These are the activations of a small neural network, seen along a few directions. Each row is one input.
In each table, some parts of the input vary, and every possible input appears once, in random order.
A made-up example of a description, with smaller parts first: one of 2 separate values, together with either a single point or one of 11 places around a ring or (one of 4 places along a line, together with one of 8 places around a ring).
Shared parts are said once, and a part with two or three values counts as separate values.

Table:
row 1: +7.14 +1.55 -1.08 -0.44 +2.42 +0.10 -0.50 +0.78 -0.02 -1.83 -0.73 -0.46
 +1.04 -3.33 -1.38
row 2: +7.54 +0.52 -0.45 -0.18 +2.68 +1.99 -0.41 +0.46 -1.27 -2.84 -3.04 -0.88
 +2.03 -3.58 -1.14
row 3: +5.47 +2.25 -1.76 -2.43 -2.51 -2.60 -1.67 +2.15 -1.41 +0.29 -2.17 +0.50
 +4.41 -1.07 -0.76
row 4: +3.95 -0.18 -2.12 +1.89 +1.75 +0.90 -3.90 -3.99 +2.71 -0.81 -1.14 +0.28
 -0.99 -0.70 +2.97
row 5: -7.58 +0.68 +2.07 +0.44 -2.37 +1.89 +1.48 +0.36 +2.26 -0.16 +6.40 +0.84
 -1.54 +6.28 +3.04
row 6: -5.11 +0.03 +3.15 -0.69 -1.20 +0.69 +5.55 +4.40 -0.93 -0.79 +3.72 -1.68
 -0.40 +1.15 -2.89
row 7: +1.74 +1.04 +1.47 -3.70 +2.10 -0.28 -1.77 +2.31 -0.82 +1.27 -2.11 +1.92
 +1.58 -2.34 -3.27
row 8: +5.64 +0.99 -1.75 -1.74 -1.26 -1.45 -1.50 +2.16 -1.86 +0.46 -0.88 +0.89
 +3.69 -0.45 -1.44
row 9: -8.66 -2.65 +2.17 +2.35 -0.87 +1.22 +3.94 -1.65 +0.56 +1.02 +0.50 -1.34
 -4.31 +1.13 +0.82
row 10: -1.73 -0.01 +0.75 -1.13 +1.94 -0.57 -5.16 -2.77 +1.32 +1.66 -2.73 +2.57
 -0.43 +0.43 +0.71
row 11: +2.17 +1.27 -2.33 +0.26 -2.61 -2.72 -5.05 -3.20 +0.78 +0.69 -2.78 +1.20
 +2.37 +1.98 +2.95
row 12: -9.31 -3.44 +1.83 +3.24 +0.32 +1.71 +5.26 -2.66 -1.28 +2.19 -2.43 -2.68
 -5.61 -1.43 -0.26
row 13: +5.94 +0.91 -1.24 -1.20 +1.33 -1.36 -0.53 +1.32 -0.34 -0.30 +1.48 -0.37
 +1.74 -2.83 -1.10
row 14: +4.95 +0.95 -1.95 -2.04 +0.12 -2.32 -0.89 +2.08 -1.03 -0.17 +1.16 +0.65
 +2.69 -1.24 -1.13
row 15: +4.71 -0.84 -1.14 +2.25 +2.47 +2.43 -3.89 -4.53 +1.07 -2.35 -3.87 +0.28
 -0.41 -0.49 +2.51
row 16: -5.61 -2.50 +2.20 +0.81 +0.37 +2.61 +8.40 +2.64 -3.37 +1.80 -1.67 -3.55
 -3.39 -3.80 -4.49
row 17: +2.01 +0.07 -2.17 +0.79 -1.11 -2.49 -4.62 -3.15 +0.37 +0.83 -1.48 +1.62
 +1.71 +2.23 +2.81
row 18: -4.81 +2.26 +3.27 -1.65 -1.31 +0.08 +4.69 +5.63 -0.21 -1.12 +6.65 -0.50
 +1.13 +3.32 -1.06
row 19: +2.39 -0.38 -3.00 +0.38 -0.33 -1.30 -4.67 -2.55 +1.26 +0.35 +0.39 +1.92
 +0.19 +2.07 +2.51
row 20: -5.69 -0.93 +2.76 +0.29 -0.60 +0.61 +7.13 +3.59 -1.55 -0.11 +0.92 -2.11
 -1.88 -1.48 -3.67
row 21: +2.89 -0.14 -2.48 +1.42 +0.53 -0.57 -4.01 -3.51 +2.27 +0.08 +0.82 +1.11
 -0.59 +0.42 +2.63
row 22: -8.05 -1.44 +1.80 +1.09 -1.86 +1.42 +2.14 +0.13 +1.48 -0.15 +2.99 -0.22
 -3.04 +3.73 +1.65
What do these inputs look like to the network?
> one of 2 separate values, together with either a single point or one of 4 places along a line or one of 6 places along a line
The inputs of row 4 and row 1 match in every part but the choice among 2 separate values. If row 21 is changed in the same way as row 4 into row 1, which row does it become?
> row 13
Change only the place on the line of 4 in row 5. List by row number the other rows that result.
> row 9, row 12, row 22

Table:
row 23: -4.32 -1.81 +1.16 +1.40 -0.70 +1.34 +6.72 +1.47 -1.79 +1.14 -0.61 -2.56
 -1.36 -1.68 -2.69
row 24: +2.70 -0.04 -1.94 +1.03 +0.33 -0.35 -3.55 -3.57 +1.75 -0.94 -0.76 -0.37
 -0.65 -0.45 +2.82
row 25: -2.56 +0.71 +1.50 +0.96 -1.53 +0.20 -0.23 +0.82 +1.72 -1.75 +3.75 +0.46
 -0.17 +4.23 +2.40
row 26: -0.49 +0.78 -1.18 -0.98 -3.31 -2.17 -4.73 -1.10 -0.15 +2.19 -1.78 +2.33
 +2.80 +2.27 +0.49
row 27: -0.13 -1.73 -0.93 +0.77 +1.01 +0.78 -3.11 -2.96 +0.83 +1.35 -4.13 +1.06
 -1.79 -1.09 +1.68
row 28: -5.72 -0.02 +2.28 -0.02 -1.75 +0.00 +0.25 +0.50 +1.05 +1.30 +3.39 +1.07
 -1.39 +3.12 +1.17
row 29: -4.79 -1.63 +0.34 +1.47 +0.80 +0.04 +0.93 -1.80 +1.52 +0.47 +1.07 +0.19
 -3.12 +0.27 +0.88
row 30: +1.00 -1.74 -0.52 +1.59 +2.15 +1.33 -2.27 -4.15 +0.12 -0.74 -2.58 +0.91
 -1.53 +0.38 +2.47
row 31: +5.16 +2.06 -0.19 -0.72 +0.87 +0.43 -0.71 +1.61 -0.29 -1.25 +1.16 +0.22
 +2.37 -1.15 -1.01
row 32: -7.02 -2.54 +0.60 +2.63 -1.85 +1.57 +3.38 -2.19 +0.02 +1.64 -0.34 -0.96
 -2.78 +1.32 +1.02
row 33: +2.63 +1.50 -0.79 +0.57 -0.27 +0.34 -4.23 -1.68 +1.87 -0.69 +1.60 +1.23
 +1.24 +1.80 +2.90
row 34: +4.91 +1.38 -1.70 -1.56 -0.04 -2.06 +0.22 +2.59 -1.57 -0.23 +1.18 +0.01
 +2.58 -0.52 -1.20
row 35: +5.01 +0.88 -1.84 -0.57 +1.50 +0.29 -0.30 -0.36 -0.28 -1.61 -1.30 -1.69
 +0.37 -2.87 -1.24
row 36: -0.37 +1.69 +2.45 -0.56 -0.42 +0.31 +2.85 +4.15 -0.63 -2.29 +3.36 -1.21
 +0.97 +1.33 -1.21
row 37: +1.61 -0.68 +0.19 -1.33 +1.88 +0.87 -0.18 +0.38 -1.23 +0.60 -4.20 -0.79
 -0.56 -3.79 -1.42
row 38: +3.31 -1.14 -0.04 -0.23 +3.19 +1.51 +1.16 -0.78 -1.43 -1.49 -2.80 -0.42
 -0.33 -2.35 -1.12
row 39: +2.38 +0.80 -2.27 -0.26 -1.13 -2.15 -3.33 -0.71 +0.56 +0.33 +1.63 +0.99
 +1.46 +2.44 +2.67
row 40: -2.46 -0.79 +1.07 -0.14 +1.78 +0.18 +4.11 +1.59 -0.35 -0.24 +0.82 -1.35
 -1.93 -2.57 -2.63
row 41: +2.14 +1.30 -0.25 -2.44 -2.07 -2.57 -0.97 +2.21 -1.46 +1.65 -1.92 +1.13
 +4.13 -0.92 -3.20
row 42: -2.99 +1.01 +2.07 -1.61 -0.42 +0.13 +3.97 +3.97 -0.26 +0.56 +2.46 -0.25
 -0.34 +0.22 -2.79
What do these inputs look like to the network?
> one of 2 separate values, together with either one of 4 places along a line or one of 6 places along a line
The inputs of row 38 and row 30 match in every part but the choice among 2 separate values. If row 23 is changed in the same way as row 38 into row 30, which row does it become?
> row 32
Change only the choice among 2 separate values in row 34. List by row number the other rows that result.
> row 39
A walk changes only the place on the line of 4. It starts at row 32 and steps to row 29. List the rest of the walk in order.
> row 28, row 25
